A small network was shown many inputs. Here are its activations along a few directions, one row for each input.
In each table, some parts of the input vary, and every possible input appears once, in random order.
A made-up example of a description, with smaller parts first: one of 3 separate values, together with either a single point or one of 11 places along a line or (one of 6 places along a line, together with one of 8 places around a ring).
Shared parts are said once, and a part with two or three values counts as separate values.

A family of inputs:
row 1: [-34  58  63  15 -13 -20 -45   4  15 -34 -36 -17  49  -6  36  19]
row 2: [ 27  18   3 -33  52  30 -31 -55 -22  16  61 -29   4  24   9 -25]
row 3: [ 31   4 -71  26  19 -24  42  19 -23  29 -25  -8 -21  15  12 -27]
row 4: [-32 -43  21 -32  43  37 -46   2 -28  13  11  23  32   3 -39 -12]
row 5: [-23  -7   4   2  36 -62 -76  29  10  40 -26   7  36   3   4   4]
row 6: [-63  28  63  -7  -8  20 -43 -35  11 -37  -8 -34   4  -7 -12   6]
row 7: [-12 -46   1 -31   8 -42 -55  47 -25  36   2  -4  23 -26 -36  11]
row 8: [-27  12  58  25 -34  23  -1 -52  23 -50  24  10 -42  -7  36  12]
row 9: [ 23  -1 -21  -5  -8  23  36 -60 -31  -5  41 -47 -25  60   0 -31]
row 10: [ 36  22 -31   3   0  13  55  -6 -27   3 -10 -38  15  52  48 -29]
row 11: [ 36 -27 -53   4 -14  33  30 -28 -52  -3  38   3 -23  44 -36 -13]
row 12: [ 23 -39 -24   3  -9  45  66 -33  19 -37  17  55 -21  -2 -22 -12]
row 13: [ -4 -19  16  27 -52 -22  27  38  10  -8  -6  22 -44 -55 -13  54]
row 14: [ 65 -16 -47 -21  36 -23 -34  26 -47  34  40   4  -5 -41 -15  -5]
row 15: [ 27  35 -13 -32  50  28  -4  20  -4  29   2 -44  42  30  40 -25]
row 16: [-43  -3  41  -5  -9  26 -44  -5 -11 -33 -20  16  -1 -17 -51  28]
row 17: [-41  32  32  27  -3 -49 -42  43  33   9 -69 -10   8 -24 -24  25]
row 18: [  3  -9   0 -10 -34  22  51 -69  44 -35  26   0 -25  29  10 -22]
row 19: [ 17  18  -6   0 -28  10  75 -15  48 -21 -22  11  19  20  54 -23]
row 20: [ 29 -13 -32 -35  32  49 -29  -5 -33  29  45   4   1  20 -44 -15]
row 21: [-53 -12  44 -35  49  30 -41 -30  -6  11  22 -29  38  15  -1 -25]
row 22: [-26  38  51  29 -39  17  35  23  40 -26 -30   1   2  -2  58   8]
row 23: [-29  22  18  47 -41 -35  16  39  52  12 -43  20 -35 -17   9  37]
row 24: [-21 -22  32  23 -19  54  27   0   8 -41   1  46 -43 -24 -13  24]
row 25: [ 33 -33 -47   3 -42 -32  64   6  16  -8  12  35 -24 -36 -17  17]
row 26: [ 67 -25 -70  17  -9 -38  28   1 -70   4  35   7 -25 -19  -5   0]
row 27: [ 22  17 -55 -14  40 -24 -35  41   6  59 -11 -20   0  12  -4 -14]
row 28: [-41  12  33 -26  33   0 -37  27   8  17 -18 -33  77  30  35 -11]
row 29: [  8   6 -45  18 -31 -43  53   4  57  14 -30  34 -18   3   8   2]
row 30: [  2  -8  37  16  -5 -44 -43  24 -20 -18 -25  12   2 -77 -29  42]
Q: What is each input in this table made of?
A: one of 5 places around a ring, together with one of 6 places around a ring
Q: The inputs of row 29 and row 18 match in every part but the place on the ring of 5. If row 17 is changed in the same way as row 29 into row 18, which row does it become?
A: row 6
Q: A walk changes only the place on the ring of 5. It starts at row 24 and steps to row 13. List the rest of the walk in order.
A: row 23, row 22, row 8
Q: Change only the place on the ring of 6 in row 4. List by row number the other rows that result.
A: row 11, row 12, row 16, row 20, row 24

A family of inputs:
row 31: [-43  30  52  24   2  17 -19 -30 -13 -27   6 -12   2   8  -6  12]
row 32: [ 13   4 -24 -13 -10  50  12 -45 -44  -6  31 -18 -20  33  -5  -3]
row 33: [ 37 -47  -9 -20 -21  25  27 -32 -12 -27  38  13 -34   0 -35 -10]
row 34: [ 33 -21 -51   7 -33   4  61  -6  12   4  15  42 -26   3 -12  17]
row 35: [ 40  -1 -47  24 -27  -8  67  12  19  -8  -2  -2 -28  33  10 -29]
row 36: [ 37  21 -28  -9  -4   9  33 -27  -4  -5  30 -21   4  28  45 -25]
row 37: [-11  38  50  15   6 -21   4 -28  26 -21 -13 -23  26   3  42  -1]
row 38: [  0   0 -40 -48  44  40   8 -15 -16  28  17  -8  21  19  11 -24]
row 39: [-16   8  18   5  -5 -24 -31  60  -7  -3 -44  -3  16 -50  -4  35]
row 40: [-39  11  43 -19  25  18 -25   7  24   5 -17 -11  55   6   1 -17]
row 41: [-25  23  30   0  30 -22 -74   6   9   6 -20   2  30  -5 -18   7]
row 42: [-18   9  23  30 -27 -19  30  17  40 -18 -53   2 -16   2  27  -5]
row 43: [-35   6  25 -12  -1 -22 -55  37  11  22 -14 -14   7 -23  -8  25]
row 44: [ 24  -9 -38  -9  48 -11 -38 -14 -29  31  17   1   8  20 -14 -16]
row 45: [-31 -24  22  25 -40 -20  22  14  32 -24 -28  42  -8 -16   3  20]
row 46: [ 44 -14 -35   1   6 -14   9  46 -41  30   0   3  -5 -22  -9   4]
row 47: [ 22 -24 -35 -19  15 -10 -17  21 -24  51  26 -14 -15   4  -8  -1]
row 48: [-32 -11  45  18  -9   9 -13 -24  16 -39  12  21 -19 -44 -21  13]
Q: What is each input in this table made of?
A: one of 2 separate values, together with either one of 4 places along a line or one of 5 places around a ring
Q: The inputs of row 37 and row 36 match in every part but the choice among 2 separate values. If row 48 is changed in the same way as row 37 into row 36, which row does it become?
A: row 33
Q: A walk changes only the place on the line of 4. It starts at row 46 and steps to row 47. List the rest of the walk in order.
A: row 44, row 38

A family of inputs:
row 49: [ 62 -15 -65  -8  -9  15  52 -34 -32   7  52  -4 -35  26 -11 -18]
row 50: [ 62 -29 -81 -12  -1  18  57 -32 -23   9  41  14 -28  30 -13 -30]
row 51: [-11  -7   2  -5  12  -7 -19  10  -2  10  -8   5  10  -4 -15   1]
row 52: [ -9   9  11  -8  11   1 -21   8   1   8  -4 -12  20   9  13  -4]
row 53: [ -7 -10   3  -1  -2  -9  -6  22   3   4  -9  10   6 -18  -9   9]
row 54: [ -9   2   9   0   9  -7 -28   7 -13   5  -3  -8   2  -7 -10   6]
row 55: [-18  -3  14   2 -11  11   7   0  17 -10  -7  10  -1  -2   0   5]
row 56: [ -3   6   5   4  -1 -15  -7  26   6   6 -16  -5   9 -15   7   8]
row 57: [-13  -3  15  -6   6  10  -2 -11   8  -8  -3   4  12   0  -2  -4]
row 58: [ -9   6   4  -2  10 -12 -20  18  -1  13 -11 -13  14  -1   5  -1]
row 59: [-10   3  18  14 -14  -9  -6   3   4 -11  -9   5 -10 -15   0  15]
row 60: [-10  14  17  -2   6   2  -3  -6   9  -7  -9  -9  14   4  14  -6]
row 61: [-13  -6  11   7 -11  -9   3   6  20  -5  -9  16  -4 -15  -3  11]
row 62: [-10   7  12  11 -12 -14   3  14  17  -4 -18   0   1  -8  16   9]
row 63: [ -9   4  15  -4  11   6 -28  -2 -11   0   4  -8   8   3  -1   3]
row 64: [ -4   3  12   4  -3 -11 -15  16  -2   1  -5  -1  -6 -24  -6  15]
row 65: [-14  17  16   9  -7   1   6   0  19  -8 -17   0   1   3  13   3]
row 66: [-11  -5   8 -10  14   6 -20  -1   0   6  -1   5  16   6  -6  -2]
row 67: [-14   9  22  11 -11   8  -2  -6   6 -15  -5   1  -9  -4   1   9]
row 68: [-11   6  23   0   2   9 -11 -12  -3 -14   2  -8   4  -3   2   1]
row 69: [ 61  -9 -72  -2   2   8  60 -26 -24  16  33  -2 -24  34   5 -28]
Q: The inputs of row 58 and row 54 match in every part but one. If row 69 is changed in the same way as row 58 into row 54, which row does it become?
A: row 49
Q: What is each input in this table made of?
A: one of 3 separate values, together with either a single point or one of 6 places around a ring
Q: List by row number the other rows that have the choice among 3 separate values in common with row 55.
A: row 50, row 51, row 53, row 57, row 61, row 66
Q: Change only the choice among 3 separate values in row 63. List by row number the other rows that result.
A: row 52, row 66
